[[129, 131, 143, 147, 123, 126, 119, 142, 124, 124, 123, 125, 126, 125, 125],
 [129, 115, 116, 111, 134, 128, 114, 114, 148, 135, 133, 132, 143, 139, 142],
 [151, 116, 153, 131, 146, 154, 106, 126, 120, 148, 151, 152, 134, 142, 139],
 [131, 127, 144, 145, 125, 128, 113, 140, 128, 127, 126, 128, 130, 128, 129]]
Rows and columns are numbered from 0.
Find the entry directly below 111.
A: 131
The entry in row 1 and column 2 -> 116
Find the entry in the top-right corner.
A: 125
Find the maximum.
A: 154
The entry just right of the largest entry: 106
Find the entry at row 0, column 1.
A: 131
The entry at row 2, column 0: 151
The entry in row 1 and column 0 is 129
The bottom-right entry is 129
Find the entry at row 0, column 0.
A: 129
Find the entry in the bottom-left corner.
A: 131
Find the entry in row 0 and column 2.
A: 143
The bottom entry of the column that holds the smallest entry: 113
Find the entry just left of the largest entry.
A: 146
The entry at row 2, column 2 is 153
The entry directly above the largest entry is 128
Find the entry just right of the smallest entry.
A: 126
Find the entry just right of 119.
A: 142
The entry directly above the smallest entry is 114
Find the entry directly below the largest entry.
A: 128
Find the entry just right of 144.
A: 145
Find the entry at row 1, column 1.
A: 115
Find the entry just left of 133.
A: 135
